These are the activations of a small network on made-up records, seen along a few directions, one row for each record.
Each row is followed by the record's values for the fields VATEV, BADIP, BAVE, TEDIR, FEL, ZIBE.
Not every record has every field; a missing one is left out.
The largest differences between rows may come from other fields.
Strong random noise was added to every row along 10 fixed directions; ignore it. To show where, here is one row again and again, with new noise each time:
[-6 284 268 288 -65 97 -215 -303 45 -209 -196 172 362 328 -133 -368 -56 384 504 -88 -311 12 -71]
[206 -334 297 -273 53 166 394 307 -175 -22 -115 -386 -316 -351 373 -797 26 339 6 -244 -272 711 -164]
[96 -139 612 21 396 380 20 -183 -68 -598 -123 -457 197 276 -141 -5 327 -231 164 318 30 -257 175]
[311 -158 -464 -88 481 283 383 426 191 197 54 -463 -293 156 103 106 -1 -202 -84 401 109 -631 382]
[51 -156 48 -149 70 -48 613 -60 72 36 -440 -254 -164 142 178 -72 274 -275 8 -902 880 382 41]
[169 112 -422 -73 31 355 -119 355 -27 -221 -86 122 -57 -683 356 -197 380 223 -3 246 -631 77 -47]
[301 -12 -256 -90 -189 -433 264 332 352 419 223 258 -113 126 246 66 -194 278 72 -405 242 149 42]
[346 284 110 220 -174 -209 -133 581 45 212 558 46 -192 -230 353 190 -282 243 -202 330 197 -664 -190]
[114 -89 667 183 -88 18 -407 -199 -90 -651 200 263 217 -22 -66 -112 -24 316 82 297 -616 171 -129]
[265 411 231 -12 -134 30 63 -125 101 -48 -123 -170 89 -15 237 -240 -260 262 324 -210 130 -131 10]
[139 -29 213 250 84 -31 8 -56 32 -76 21 19 -59 382 -59 -26 -246 127 81 15 68 -261 -9]
[-186 302 39 409 43 152 -20 -487 123 -168 -382 81 411 547 -335 -184 85 -28 400 -317 189 -177 116]

[-66 -17 198 -185 -308 -108 -56 72 382 -153 535 81 626 -352 -144 -518 138 239 118 62 -454 642 215]
VATEV=fiv BADIP=merul BAVE=rov TEDIR=bomun FEL=pafe ZIBE=didu
[-50 -242 32 559 -143 -266 -38 551 -475 385 282 186 -810 -243 294 -245 -649 273 -643 -119 307 -200 -749]
VATEV=fiv BADIP=fop BAVE=rov TEDIR=tate FEL=banar ZIBE=didu
[180 771 -137 -204 -322 -46 -129 72 -169 466 -206 -146 -169 -511 494 -114 -266 464 386 -86 3 -245 -291]
VATEV=rimi BADIP=muf BAVE=zotes TEDIR=tate FEL=debiz
[-34 415 569 199 202 171 -120 121 118 31 38 -433 631 577 -191 166 395 -230 351 292 502 -690 152]
VATEV=faluz BADIP=daz BAVE=zotes TEDIR=nov FEL=banar
[198 -452 155 -5 291 178 -78 -268 -338 -607 -132 -91 -599 -217 40 275 -393 -261 -445 330 -162 -173 -106]
VATEV=rimi BADIP=siso BAVE=rov TEDIR=niv FEL=veded ZIBE=didu
[83 279 -359 54 -230 -69 134 -78 418 134 407 -120 180 -205 -97 -127 -447 -45 -17 35 232 -369 446]
VATEV=fiv BADIP=merul BAVE=rov TEDIR=bomun FEL=pafe ZIBE=didu
[-59 -204 422 129 -91 49 -7 120 -344 29 98 -178 -313 -275 66 -467 -286 192 -528 88 -334 375 -263]
VATEV=rimi BADIP=daz BAVE=zotes TEDIR=nov FEL=banar
[131 616 377 152 -253 -19 -82 133 -63 81 -181 -120 72 -84 319 -220 -240 227 5 -259 278 -193 -328]
VATEV=rimi BADIP=daz BAVE=rov TEDIR=bomun FEL=lofu ZIBE=didu
[152 324 -68 -107 -215 -98 -34 -57 228 -210 264 -58 172 -528 127 432 28 -315 -92 -7 506 -339 110]
VATEV=fiv BADIP=siso BAVE=rov TEDIR=niv FEL=veded ZIBE=didu
[-456 41 -401 156 -347 -3 -333 -172 -198 -215 -192 705 7 -799 -12 39 654 -89 -236 -386 -176 605 -315]
VATEV=fiv BADIP=siso BAVE=zotes TEDIR=nov FEL=lofu
[115 380 -240 168 -165 -89 -191 -470 106 109 -331 285 -80 355 -88 298 -637 108 47 -98 -6 -386 60]
VATEV=rimi BADIP=siso BAVE=zotes TEDIR=nov FEL=lofu
[-34 90 -637 243 79 0 -234 338 52 100 88 538 -64 -84 22 723 452 -106 66 231 116 -542 -110]
VATEV=fiv BADIP=muf BAVE=zotes TEDIR=niv FEL=tafu
[100 -122 60 91 32 -339 -187 308 -237 191 49 344 -465 55 207 373 -20 337 146 -97 158 -172 -516]
VATEV=fiv BADIP=gimek BAVE=rov TEDIR=suga FEL=lofu ZIBE=didu
[145 101 504 -245 -101 -159 -65 -323 297 -366 228 -189 406 191 -38 119 -94 -80 240 2 127 37 345]
VATEV=fiv BADIP=merul BAVE=rov TEDIR=bomun FEL=pafe ZIBE=didu
[234 17 -463 114 -18 -248 -349 -85 188 -160 -176 822 -129 238 109 683 -180 307 357 -109 -296 -248 -93]
VATEV=fiv BADIP=gimek BAVE=rov TEDIR=suga FEL=lofu ZIBE=didu
[-55 45 153 278 -267 -283 -148 -192 -145 -160 -226 606 -179 -29 161 249 -156 68 -249 -452 306 163 -332]
VATEV=faluz BADIP=muf BAVE=zotes TEDIR=suga FEL=veded
[302 185 -71 -435 157 1 362 453 105 584 -167 -477 -152 46 429 -37 96 -1 177 -100 467 -162 5]
VATEV=rimi BADIP=siso BAVE=zotes TEDIR=nov FEL=lofu
[-163 -598 55 100 345 101 183 313 -150 292 76 -184 -95 417 -297 -305 101 14 -288 261 -444 318 -19]
VATEV=rimi BADIP=gimek BAVE=zotes TEDIR=povuk FEL=lal
[-195 -113 322 694 -10 6 -294 -51 -241 -190 174 214 -141 251 -308 -189 -540 164 -290 401 -229 -446 -319]
VATEV=fiv BADIP=repem BAVE=rov TEDIR=debi FEL=tafu ZIBE=didu
[-103 136 -458 -260 50 -48 106 232 330 518 279 -86 503 105 -281 -192 583 49 502 114 -220 99 284]
VATEV=rimi BADIP=sif BAVE=rov TEDIR=kuvu FEL=lofu ZIBE=raka
[109 23 -83 -135 5 161 -183 299 -132 -110 258 -43 -101 -672 152 70 327 39 -4 350 -247 -209 -154]
VATEV=fiv BADIP=sif BAVE=rov TEDIR=kuvu FEL=lofu ZIBE=raka
[-109 659 -447 132 83 249 -20 -611 189 -65 -481 -129 380 163 -196 69 -135 -230 380 -191 356 -535 297]
VATEV=rimi BADIP=fop BAVE=rov TEDIR=tate FEL=banar ZIBE=didu
[-254 -278 78 162 148 247 -135 -220 -260 -17 60 -110 -183 -34 -284 -568 -223 249 -47 346 -773 232 -14]
VATEV=fiv BADIP=daz BAVE=zotes TEDIR=nov FEL=banar
[149 -101 590 -45 174 1 -224 457 -449 194 78 -153 -386 -103 340 -157 64 488 221 266 -107 -81 -548]
BADIP=daz BAVE=zotes TEDIR=nov FEL=banar
[-43 -112 42 -14 5 -8 664 -55 -204 248 -120 -460 -536 -186 130 -443 -408 -313 -512 -612 762 125 -5]
BADIP=daz BAVE=rov TEDIR=bomun FEL=lofu ZIBE=raka
[-229 -232 -77 234 130 0 58 234 -181 280 207 65 -192 101 -187 -131 19 -36 -144 169 -15 -28 -196]
VATEV=fiv BADIP=muf BAVE=zotes TEDIR=niv FEL=tafu
[159 -300 -764 -61 331 263 225 248 141 107 -291 17 -353 118 139 -39 -60 53 25 13 -166 -155 145]
VATEV=fiv BADIP=merul BAVE=rov TEDIR=bomun FEL=pafe ZIBE=didu
[-312 215 -388 403 94 180 -361 -46 11 -35 -44 296 456 165 -368 -24 328 -58 220 322 -299 -354 -61]
VATEV=rimi BADIP=siso BAVE=rov TEDIR=niv FEL=veded ZIBE=didu
[127 -182 112 -352 283 135 129 84 80 -175 -126 -247 124 261 60 340 352 -185 -90 283 -179 153 176]
VATEV=rimi BADIP=gimek BAVE=zotes TEDIR=debi FEL=zupe
[-137 57 35 153 -74 -33 -311 -110 -35 -279 152 301 114 -293 -63 619 372 -220 -123 43 156 -176 -92]
VATEV=fiv BADIP=gimek BAVE=zotes TEDIR=povuk FEL=lal
[113 50 252 -231 -47 171 40 15 -122 -436 6 -310 -112 -596 340 -19 90 -205 -265 -4 44 58 40]
VATEV=fiv BADIP=daz BAVE=rov TEDIR=bomun FEL=lofu ZIBE=didu
[462 -160 712 -613 -75 -411 293 196 318 -48 310 -324 142 96 323 136 13 210 443 -143 383 270 107]
VATEV=fiv BADIP=repem BAVE=rov TEDIR=debi FEL=tafu ZIBE=didu
[-569 -678 49 483 284 -35 214 372 -347 545 224 -57 -219 493 -546 -629 446 -11 -95 -68 79 263 -405]
VATEV=fiv BADIP=sif BAVE=rov TEDIR=kuvu FEL=lofu ZIBE=raka
[331 321 -3 -94 -227 -301 -81 -18 278 -89 258 154 -14 -157 299 445 -434 -68 -146 -83 439 -388 145]
BADIP=merul BAVE=rov TEDIR=bomun FEL=pafe ZIBE=didu
[-337 -103 -351 191 -172 -68 46 -80 -62 -55 -1 412 -70 -345 -111 80 283 -385 -438 -368 340 319 -58]
BADIP=sif BAVE=zotes TEDIR=kuvu FEL=voz
[111 -568 404 125 467 219 399 324 -155 34 157 -788 -293 394 -109 -376 -131 -238 -164 360 255 -253 20]
VATEV=faluz BADIP=siso BAVE=rov TEDIR=niv FEL=veded ZIBE=didu
[168 -415 112 74 -15 -271 30 -339 76 32 -59 281 -121 592 -213 -329 -738 514 443 -202 -405 328 -78]
VATEV=fiv BADIP=siso BAVE=rov TEDIR=niv FEL=veded ZIBE=didu
[-59 -246 -23 -35 126 -116 15 284 387 198 274 156 635 635 -264 16 620 64 402 123 -150 318 193]
VATEV=faluz BADIP=siso BAVE=zotes TEDIR=povuk FEL=sef
[103 43 446 -27 -72 -120 -301 -334 -38 -216 -311 362 55 274 48 231 52 313 541 -251 11 118 -305]
VATEV=fiv BADIP=siso BAVE=zotes TEDIR=nov FEL=lofu
[312 -308 -31 -548 366 255 200 -30 -255 -254 -421 -438 -492 -343 344 90 233 -53 355 -49 92 97 -78]
VATEV=fiv BADIP=siso BAVE=rov TEDIR=niv FEL=veded ZIBE=didu
[201 327 22 -216 200 436 -40 127 -65 -93 -178 -417 30 -137 217 9 -62 89 47 595 -412 -372 57]
VATEV=rimi BADIP=gimek BAVE=zotes TEDIR=debi FEL=zupe

Here are new rows. What are their fields?
[-205 77 -415 250 362 514 131 514 -231 62 -307 -301 -273 -297 63 -58 546 -339 -347 152 266 -464 -160]
VATEV=rimi BADIP=daz BAVE=rov TEDIR=bomun FEL=lofu ZIBE=didu
[495 454 317 -549 -309 -328 -425 86 457 -237 164 314 558 14 352 469 115 506 595 83 -347 156 65]
VATEV=rimi BADIP=merul BAVE=rov TEDIR=bomun FEL=pafe ZIBE=didu
[-340 106 616 263 -252 -239 -42 4 58 300 148 25 603 480 -374 -454 242 113 96 -213 137 417 -168]
VATEV=rimi BADIP=siso BAVE=zotes TEDIR=nov FEL=lofu
[-118 485 -623 106 -259 -66 -17 218 276 786 -12 226 212 11 27 -409 -13 478 533 -194 -136 -53 -79]
VATEV=fiv BADIP=siso BAVE=zotes TEDIR=nov FEL=lofu
[-475 36 53 487 23 145 -37 184 2 148 90 -48 372 267 -355 -438 369 -57 35 -50 228 -118 -174]
VATEV=fiv BADIP=merul BAVE=rov TEDIR=bomun FEL=pafe ZIBE=didu
[-185 -412 490 385 314 256 -375 -53 -552 -553 -105 69 -167 -19 -198 -92 283 -42 31 344 -165 -117 -497]
VATEV=fiv BADIP=siso BAVE=rov TEDIR=niv FEL=veded ZIBE=didu
[196 70 335 116 -10 -89 -111 325 36 116 330 -92 -97 49 131 -140 -289 362 186 193 160 -362 -219]
VATEV=fiv BADIP=merul BAVE=rov TEDIR=bomun FEL=pafe ZIBE=didu
[-151 -105 36 355 227 105 181 207 -290 247 -163 -228 -278 279 -62 -318 -189 -3 -8 -44 282 -368 -234]
VATEV=fiv BADIP=gimek BAVE=rov TEDIR=suga FEL=lofu ZIBE=didu
[276 -53 31 136 56 -229 213 24 59 220 21 -129 -476 321 148 262 -787 18 -131 -236 672 -503 -116]
VATEV=fiv BADIP=fop BAVE=rov TEDIR=tate FEL=banar ZIBE=didu
[-54 84 -356 38 -217 -17 159 506 65 483 297 -57 -67 -456 161 -203 70 -32 -270 31 159 -121 -20]
VATEV=fiv BADIP=siso BAVE=zotes TEDIR=nov FEL=lofu
[212 33 -464 -187 -105 -98 -139 345 30 179 362 89 -245 -628 277 -9 -96 305 103 332 -396 -63 -77]
VATEV=fiv BADIP=siso BAVE=rov TEDIR=niv FEL=veded ZIBE=didu
[75 -240 464 -184 50 -202 363 324 -123 322 108 -390 -261 244 145 -39 -63 82 -111 -124 426 235 -179]
VATEV=rimi BADIP=gimek BAVE=zotes TEDIR=debi FEL=zupe
[-211 -9 151 -181 15 217 295 -445 86 -90 -296 -410 227 84 -186 -192 194 -374 56 -325 281 242 249]
VATEV=fiv BADIP=siso BAVE=zotes TEDIR=nov FEL=lofu
[134 -273 181 221 267 -41 -103 435 -158 91 -65 148 -281 362 167 375 287 101 39 93 238 -294 -330]
VATEV=faluz BADIP=daz BAVE=zotes TEDIR=nov FEL=banar
[10 -140 346 128 114 -266 -68 18 164 254 108 173 225 768 -231 176 67 244 561 -98 252 -132 -41]
VATEV=fiv BADIP=daz BAVE=zotes TEDIR=nov FEL=banar
[233 214 97 -119 38 100 -229 -78 -41 -235 -181 40 -32 83 215 378 -154 137 -47 341 -389 -145 -55]
VATEV=rimi BADIP=gimek BAVE=zotes TEDIR=debi FEL=zupe
[252 67 -692 -247 164 399 378 -16 136 235 -94 -519 -492 -444 164 -141 -594 -213 -286 299 -95 -475 455]
VATEV=fiv BADIP=siso BAVE=zotes TEDIR=nov FEL=lofu
[109 -196 -311 -48 422 190 -205 -20 -114 -115 -246 96 -193 123 -21 81 82 254 421 292 -424 -148 -46]
BADIP=fop BAVE=rov TEDIR=tate FEL=banar ZIBE=didu
[-252 87 396 85 -459 -388 -10 -248 197 -203 351 229 485 -155 -246 -11 51 -116 -128 -322 331 341 37]
VATEV=fiv BADIP=repem BAVE=rov TEDIR=debi FEL=tafu ZIBE=didu
[-236 119 -541 220 -332 -81 -226 -652 213 -394 -214 674 344 -212 -303 2 -64 7 -189 -372 -472 601 176]
VATEV=rimi BADIP=fop BAVE=rov TEDIR=tate FEL=banar ZIBE=didu
